A small network was shown many inputs. Here are its activations along a few directions, one row for each input.
In each table, some parts of the input vary, and every possible input appears once, in random order.
Descriptions start from the smaller parts, as in this example, which fits no table here: line(6) and (point or line(11) or (values(3) and ring(8))).
Shared parts are said once, and a part with two or three values counts as separate values.
In the rows, 128 means zero.

Other details of the inputs shift rows strongly along two fixed directions, in all tables alike. That doesn't count.
To show where, the next rows are all for the same input, with only those details redrawn:
[137 150 104  74  43  82 106  66 169 162 188]
[117 125 144 123 144 139 143 173 126  97 149]
[132 138 153  76  86 117  41 146 143 116 129]

Table:
x1: [124 109 125 155 163 138 142 142 103 124 111]
x2: [152 124 146  93  81 102  47 132 112 123  96]
x3: [135 116 120 156 160 138 144 141 100 121 102]
x4: [125 104 141 140 143 124 152 160  97 106 127]
x5: [136 144  79 142 120 105 196  71 152 158 190]
x6: [104 102 146 192 167 149 145 117 106 147  79]
x7: [120 141 108 174 123 115 190  42 142 175 174]
x8: [129 142 123 136 163 147 138 150 129 107 117]
x9: [113 111 139 127 141 136 159 165 104 109 121]
x10: [125 127 141 130 155 152 140 159 128 105 142]
x11: [117 122 171 163 148 138 137 141 111 112 132]
x12: [131 126 144 130 146 127 140 169 122  95 146]
x13: [131 117 131 139 153 145 155 144 104 110 106]
x14: [130 136 138 122 144 134 146 167 125  90 133]
x15: [156 145 148  87  88 107  43 142 135 111 117]
x16: [143 141  94  84  45  89 115  38 152 188 154]
x17: [135 132 121  95 101 122  45 120 137 144  60]
x18: [112 117 123 142 161 150 150 147 108 127 104]
x19: [139 134 129  96 102 122  41 114 123 138  74]
x20: [130 153  65 133 119 112 207  75 169 158 163]
x21: [120 107 117 154 163 137 147 148 117 129  97]
x22: [128 139 159 130 110 129  29 101 146 154  81]
x23: [132 148  90 125 110 116 209  78 156 153 193]
x24: [139 128 141 138 157 140 137 156 124 103 140]
x25: [132 149 130  85 105 130  40 136 161 138  90]
x26: [108 115 115 142 160 149 154 153 123 132  90]
x27: [129 142 131  89 105 130  35 135 160 138  99]
x28: [122 120 127  96  99 126  39 125 139 152  76]
x29: [132 143  71 141 120 104 201  76 166 163 177]
x30: [133 106 138 148 155 137 148 146 100 115 120]
x31: [124 125 169 171 160 151 134 127 113 120 125]
x32: [160 127 144 101  92 115  42 119 114 132  88]
x33: [138 137 116 145 162 140 137 156 137 114 109]
x34: [117 125 144 123 144 139 143 173 126  97 149]
x35: [131 115 111 156 160 137 148 147 115 126  88]
x36: [146 151  75 143 118 105 196  71 150 155 180]
x37: [108 108 124 147 161 150 145 147 107 126 113]
x38: [139 163  88  85  63  95 103  51 173 179 163]
x39: [113 118 103 187 118 111 203  25 120 191 156]
x40: [169 160  97  93  56  85 102  51 163 164 168]
x41: [123 115 134 130 141 131 158 159 101 101 113]
x42: [123 119  84 137 104 112 221  62 134 168 187]
x43: [116 130 129 136 163 152 134 156 130 114 134]
x44: [153 152 145  84  99 125  42 128 143 117 105]
x45: [135 116 178 133  95 125  34  87 106 154  82]
x46: [120 132 143 119 144 139 147 173 128  98 140]
x47: [110  99 170 175 146 135 149 131  86 124 112]
x48: [109 102 141 131 141 137 155 165 102 108 130]
Describe the family of inputs behind these rows. -> values(2) and line(4) and (point or ring(5))
The inputs of x19 and x8 match in every part but the values(2) part. If x35 is changed in the same way as x19 into x8, which row does it become? -> x33
The inputs of x44 and x13 match in every part but the values(2) part. If x23 is changed in the same way as x44 into x13, which row does it become? -> x16
Which other rows does x8 become when the ring(5) part takes its other values? List them by row number. -> x5, x36, x38, x43
Which other rows agree with x9 in the values(2) part and the line(4) part? List them by row number. -> x2, x4, x41, x47, x48

Table:
x49: [130 124 125 134 132 130 124 125 122 133 109]
x50: [124 119 131 131 128 128 123 130 121 131 122]
x51: [125 126 141 135 129 132 123 124 123 129 124]
x52: [132 130 135 130 129 127 122 133 128 121 132]
x53: [131 134 132 123 129 131 124 138 133 120 134]
x54: [125 121 136 130 126 129 126 127 118 129 119]
x55: [126 133 134 122 130 131 124 138 135 122 134]
x56: [123 124 131 119 125 129 126 138 127 122 130]
x57: [135 127 128 121 128 126 126 138 124 119 129]
x58: [123 129 135 124 129 132 123 135 132 123 134]
x59: [126 126 130 138 135 131 119 126 127 133 120]
x60: [128 128 136 137 133 133 122 121 124 130 118]
x61: [128 137 119 125 138 135 122 134 140 127 121]
x62: [127 121 125 133 132 128 122 129 122 133 115]
x63: [129 124 131 132 129 130 125 124 119 130 113]
x64: [135 132 133 126 131 129 122 135 129 119 134]
x65: [127 126 131 122 126 127 126 136 122 122 128]
x66: [121 126  94 154 149 128 241 121 128 127 176]
x67: [128 131 115 120 134 132 125 137 135 127 116]
x68: [127 131 136 127 130 130 122 133 127 123 133]
x69: [132 125 130 125 126 124 125 136 123 120 128]
x70: [126 128 129 117 126 128 127 141 130 121 130]
x71: [130 129 130 138 136 132 121 123 127 133 114]
x72: [137 141 103 107  64  91 111  50 156 178 160]
The inputs of x53 and x66 match in every part but one. If x60 is changed in the same way as x53 into x66, which row does it become? -> x63
Describe the family of inputs behind these rows. -> values(2) and (point or ring(5) or ring(6))
Which other rows does x68 become when the ring(6) part takes its other values? List them by row number. -> x52, x53, x55, x58, x64
Which other rows does x65 become when the values(2) part takes its other values? List them by row number. -> x68
Start at x72 and move only the ring(5) part, one step at a time. The first step leads to x51. Which rows follow, in order? -> x60, x71, x59

Table:
x73: [ 94 128 164 155 191 187 134 183 127  98 102]
x74: [124 114 127 189 151 121 190  91 109 149 146]
x75: [137 133 140  87 111 133 108 154 109 106  96]
x76: [131 150  83  93  92 112 190  80 150 150 157]
x77: [114 141 127 115 150 163 146 162 134 110 107]
x78: [106 133 170 129 130 149  81 122 141 133 116]
x79: [143 110 157 147 124 118  84 119  94 128  96]
x80: [115 138  92 176 168 148 186  99 150 150 136]
x81: [123 113 150 142 150 137 179 163 105  95 195]
x82: [133 135 103 164 153 114 186 128 138 120 183]
x83: [ 98 111 194 172 178 173 132 177 104 107 112]
x84: [126 160 140  65  89 134  25 109 166 146  96]
x85: [129 133 124 119 157 141 189 185 148  86 172]
x86: [160 119 156 102 115 127  25 159  92 104  47]
x87: [170 151  77  78  51  79  89  56 144 173 115]
x88: [156 156 127  87  95  99  13 135 162 126 118]
x89: [117 116 138 196 174 146 169 122 119 144 126]
x90: [138 148 129 113  82 108  21  56 164 179 106]
x91: [135 123 121 145 200 166 146 195 104  88  67]
x92: [145 123 131 142 200 156 134 225 132  70 110]
x93: [106 116 153 168 133 129 200  99 108 137 168]
x94: [151 109 146 136 119 119  90 127  94 119  87]
x95: [132 155  67 132 130 120 165  63 169 173 141]
x96: [153 128  94 140 107  91 168  80 135 153 205]
x97: [112 132 165 132 184 158 134 227 123  61 139]
x98: [125 122 131 134  77  96 183  54 115 156 182]
x99: [ 81  87  69  96  75  92 182 100 137 178 165]
x100: [ 98  73  99 117 132 119  91 175 112 146  76]
x101: [139 154 147  71  53  93  33 107 159 131 168]
x102: [141 121 182  78  97 132  33 168  92  91  66]
x103: [130 143  72 150 159 142 200 116 143 141 124]
x104: [133 121 119 122  70  96 190  60 116 148 173]
Describe the family of inputs behind these rows. -> values(2) and (point or line(4) or ring(11))
The inputs of x99 and x100 match in every part but the values(2) part. If x101 is changed in the same way as x99 into x100, which row does it become? -> x82
Which other rows does x93 become when the values(2) part takes its other values? List them by row number. -> x74

Table:
x105: [119 146  88 110  91 106 177  77 171 163 191]
x106: [116 111 165 116 118 131  93 157 107 111 120]
x107: [119 128 128 110  90 110 144 101 137 140 173]
x108: [101  95 118 187 192 154 238 155  92 118 121]
x109: [137 105 162 144 167 147 107 187  82  88  80]
x110: [126 140 149  77  79 114  44 127 149 132 132]
x111: [137 141 139 116 134 130 124 158 134 100 148]
x112: [114 132 125 116 140 142 110 152 146 123 120]
x113: [105 116 200 185 188 174  87 160 105 112  88]
x114: [148 151 133  87 115 128  35 151 153 115 100]
x115: [145 152 135 162 108 112 119  42 148 168 158]
x116: [160 150 114  71  22  67  71  48 151 165 168]
x117: [143 147 153  92 129 139  44 176 143  96 105]
x118: [141 132 159 110 126 131  93 163 118  94 133]
x119: [109 129  98 140 150 141 175 128 143 140 132]
x120: [113 105 133 143 124 123 176 121 106 130 147]
x121: [112  93 168 144 163 153 106 186  82 101  78]
x122: [133 132 117  84  65 103  36  81 144 172  87]
x123: [120 133  88 122 111 119 143  87 149 167 126]
x124: [133 109 138 162 182 151 152 175  91  97  86]
x125: [132 116 104 166 142 116 252 107 109 125 183]
x126: [142 128 114 131 139 130 116 131 121 127  91]
x127: [132 133  84 156 165 136 204 122 132 132 131]
x128: [135 149  59 143 131 115 226  81 159 155 175]
Describe the family of inputs behind these rows. -> values(2) and (point or ring(11))
The inputs of x109 and x121 match in every part but the values(2) part. If x114 is changed in the same way as x109 into x121, which row does it become? -> x112
Which other rows does x118 become when the values(2) part takes its other values? List them by row number. -> x107

Table:
x129: [120 119 111 151 173 153 248 155 116 106 166]
x130: [138 148  97 102  91  99 133 104 170 141 189]
x131: [123 112 101 192 191 153 229 119 112 135 117]
x132: [138 122 152 117 120 121  78 152 105 108 103]
x133: [150 136 110 117  81  94 146  74 140 152 153]
x134: [123 113 148 124 125 135  82 142 123 131  78]
x135: [129 150 146  95 128 135  78 171 148  96 121]
x136: [137 130 103 145 108 110 121  56 139 180 134]
x137: [133 138 130  89 126 125  78 181 138  98 120]
x138: [115 110 144 122 124 129  77 146 112 129  83]
x139: [139 141 136  97 133 136  90 186 144  96 114]
x140: [112 114 120 162 178 152 237 152 116 107 186]
x141: [133 145 103 141 103 116 131  50 141 178 124]
x142: [118 120 114 138  99 107 138  77 141 171 150]
x143: [128 150 113  96  84 114 144  79 149 148 173]
x144: [139 120 165 129 125 125  73 146 115 112 118]
x145: [136 144 125 128  92 102 148  75 137 144 158]
x146: [111 100 138 190 223 175 165 189  80  96  73]
x147: [110 122 162 134 135 144  86 144 119 126  84]
x148: [129 125 143  90 121 135  80 164 115 106 116]
The inputs of x139 and x133 match in every part but one. If x135 is changed in the same way as x139 into x133, which row does it become? -> x145
Describe the family of inputs behind these rows. -> values(4) and line(5)
Which other rows does x142 become when the line(5) part takes its other values? List them by row number. -> x130, x136, x140, x144

Table:
x149: [127 138 125 119 142 136 118 156 144 114 124]
x150: [134 128 135 116 127 130 125 153 118 107 124]
x151: [117 121 153 132 132 135 117 137 117 117 128]
x152: [134 128 145 138 141 138 117 133 122 122 115]
x153: [127 116 140 132 130 130 119 144 115 119 119]
x154: [126 136 136 116 134 136 118 160 138 108 138]
x155: [116 124 104 141 114 116 200  91 132 154 170]
x156: [136 127 129 115 133 133 125 150 122 111 116]
x157: [129 134 130 115 139 140 119 156 141 112 130]
x158: [155 150 114  79  40  80  29  53 159 178 122]
x159: [115 116 150 126 130 133 119 144 115 122 127]
x160: [133 129 150 140 136 135 117 135 118 119 122]
x161: [131 127 156 137 135 132 116 135 115 115 130]
x162: [130 127 110 148 118 109 194  88 126 144 181]
x163: [143 152 115  72  33  84  25  45 167 183 120]
x164: [126 119 130 134 138 130 118 141 122 124 106]
x165: [120 128 128 135 144 142 115 134 127 128 104]
x166: [133 136  81 130 127 118 194 101 138 143 153]
x167: [118 121 133 130 138 135 119 141 124 130 107]
x168: [124 134 141 114 134 132 117 160 135 104 147]
x169: [121 123 142 133 137 141 118 135 124 124 113]
x170: [132 126 140 114 127 127 124 154 115 104 132]
x171: [132 131 139 141 143 135 116 133 125 124 109]
x172: [119 118 139 127 135 138 120 141 121 128 112]
x173: [132 136  86 131 122 111 201 100 139 141 159]
x174: [119 123 125 130 142 140 117 140 124 132 104]
x175: [132 123 145 137 134 131 117 140 115 119 122]
x176: [125 114 146 130 129 128 118 144 113 116 127]
x177: [126 126  87 145 128 118 186  93 135 152 148]
x178: [127 121  97 143 121 115 195  92 133 149 160]
x179: [132 132 131 140 147 139 114 132 125 126 106]
x180: [128 138 118 118 147 142 116 153 143 118 120]
x181: [119 124 148 134 132 138 118 138 120 121 120]
x182: [131 132  91 149 132 118 184  90 135 152 151]
x183: [134 123 139 136 139 134 117 137 118 122 115]
Describe the family of inputs behind these rows. -> line(5) and (values(2) or ring(5))
The inputs of x161 and x152 match in every part but the line(5) part. If x176 is changed in the same way as x161 into x152, which row does it become? -> x178
Which other rows agree with x155 in the line(5) part? List them by row number. -> x150, x153, x154, x160, x175, x181
Which other rows does x170 become when the values(2) part takes its other values? List them by row number. -> x168
Which other rows does x163 become when the ring(5) part takes its other values? List them by row number. -> x158, x164, x167, x171

Table:
x184: [140 139 147 100 101 118  71 129 139 121 130]
x185: [130 131 112 136 101 104 158  74 134 158 163]
x186: [121 131  97 155 139 126 204  99 142 146 165]
x187: [118 119 135 145 178 155 181 186 112  88 137]
x188: [126 115 121 145 139 128 167 133 114 123 133]
x189: [121 121 130 132 120 123 138 117 121 134 133]
x190: [125 123 168 122 155 151  90 193 118  87 106]
x191: [137 137 123 100 108 119  71 130 141 134 106]
x192: [138 132 116 113 104 113 103 106 135 144 114]
x193: [132 132 138 110 104 123  72 115 131 140  99]
x194: [135 132 140 116 106 124  69 113 132 143 101]
x195: [137 138 138 114 110 124  65 116 138 134 112]
x196: [120 114 144 149 176 157 137 173 106 103  93]
x197: [128 127 121 127  98 110 133  88 134 155 148]
x198: [125 133  99 132 131 124 169 109 141 142 148]
x199: [118 132 105 143 140 129 182 116 138 137 150]
x200: [122 133 114 128 129 124 181 127 136 122 166]
x201: [139 135 143 119 108 123  68 109 128 140 103]
x202: [121 116 158 140 190 165 134 225  99  68 102]
x203: [125 120 112 136 120 119 168 104 124 141 149]
Describe the family of inputs behind these rows. -> line(4) and line(5)
Start at x202 and move only the line(5) part, one step at a time. The first step leads to x187. Which rows follow, in order? -> x200, x190, x184
